Each row below holds a small network's activations on one input, seen along a few directions.
In each table, some parts of the input vary, and every possible input appears once, in random order.
A made-up example of a description, with smaller parts first: one of 8 places around a ring, together with either a single point or (one of 2 separate values, together with one of 4 places along a line) or one of 9 places around a ring.
Shared parts are said once, and a part with two or three values counts as separate values.
In the rows, zero is written as 128.

A family of inputs:
row 1: [104 128 104  98 110 126 124 129 188 117 176]
row 2: [153 166 120 141 116 105 123 153 134 123 146]
row 3: [153 167 118 133 103  99 116 169 152 109 169]
row 4: [ 33  72 124 105 105 185 132  76 176 125 137]
row 5: [229 186 143 154 128  89 115 198 105 115 133]
row 6: [225 181 158 154 143  86 119 189  86 125 110]
row 7: [148 131 139 152 153 111 136 122  69 145  81]
row 8: [228 186 141 148 115  82 109 213 125 101 157]
row 9: [101  91 127 116 154 136 144  80 105 154  90]
row 10: [224 153 160 164 166  97 127 168  41 136  67]
row 11: [105 126 106 107 122 131 131 112 170 131 154]
row 12: [ 98 108 118 110 151 132 138  89 120 148 117]
row 13: [146 148 131 145 148 107 130 129  85 140 109]
row 14: [ 99 119 122 106 136 127 133 102 151 142 130]
row 15: [ 34  45 127 115 123 193 143  58 132 139 102]
row 16: [223 168 152 158 160  92 121 174  56 131  95]
row 17: [ 39  80 108 107  92 189 130  86 194 113 160]
row 18: [ 39  83 106  97  81 183 124 102 210  99 179]
row 19: [ 32  63 119 110 120 189 139  66 147 132 126]
row 20: [148 160 136 141 131 101 126 143 115 134 122]
- The inputs of row 10 and row 8 match in every part but one. If row 9 is changed in the same way as row 10 into row 8, which row does it become? => row 1
- What is each input in this table made of? => one of 4 places along a line, together with one of 5 places along a line
- Start at row 3 and move only the place on the line of 5, one step at a time. The first step leads to row 2. Which rows follow, in order? => row 20, row 13, row 7
- Which other rows does row 11 become when the place on the line of 4 takes its other values? List them by row number. => row 2, row 5, row 17

A family of inputs:
row 21: [119  88 176 138 106 175 129 139 135 113 106]
row 22: [ 95  71 116  95 135 158 142  97 138 115 132]
row 23: [149 182  99 149 117  77 135 151 136 134 169]
row 24: [110 125 116  77 132 134 133 109 200 136 140]
row 25: [180 127 145 128 119 162 110 176 124  90 145]
row 26: [179 137 109  96 118 109 126 161 167 127 169]
row 27: [215 108 163 101 198 107 137 110  80 167  71]
row 28: [ 67 138 107 120 138 109 127  88 135 155 151]
row 29: [180 133 140 110 110 115 104 182 162  95 150]
row 30: [ 86 110 117 169 109 159 126 102  92 131 101]
row 31: [111  65 129 136 126 186 132 107 128 112 107]
row 32: [151 179 131 160 106  84 113 169 133 105 149]
row 33: [ 91  91 114  80 152 141 133 101 172 143 150]
row 34: [ 92 132 163 174  92 149 129 135 102 129  99]
row 35: [168 155 131 143 196  73 145 125  38 170  54]
row 36: [154 172 134 175 113 133 118 168  94 105 141]
row 37: [ 87 174 109 121 122 104 133  95 166 147 143]
row 38: [ 71 118 105 130 116 129 136  88 100 131 129]
- What is each input in this table made of? => one of 2 separate values, together with either a single point or one of 8 places around a ring
- The inputs of row 25 and row 36 match in every part but the choice among 2 separate values. If row 33 is changed in the same way as row 25 into row 36, which row does it become? => row 28
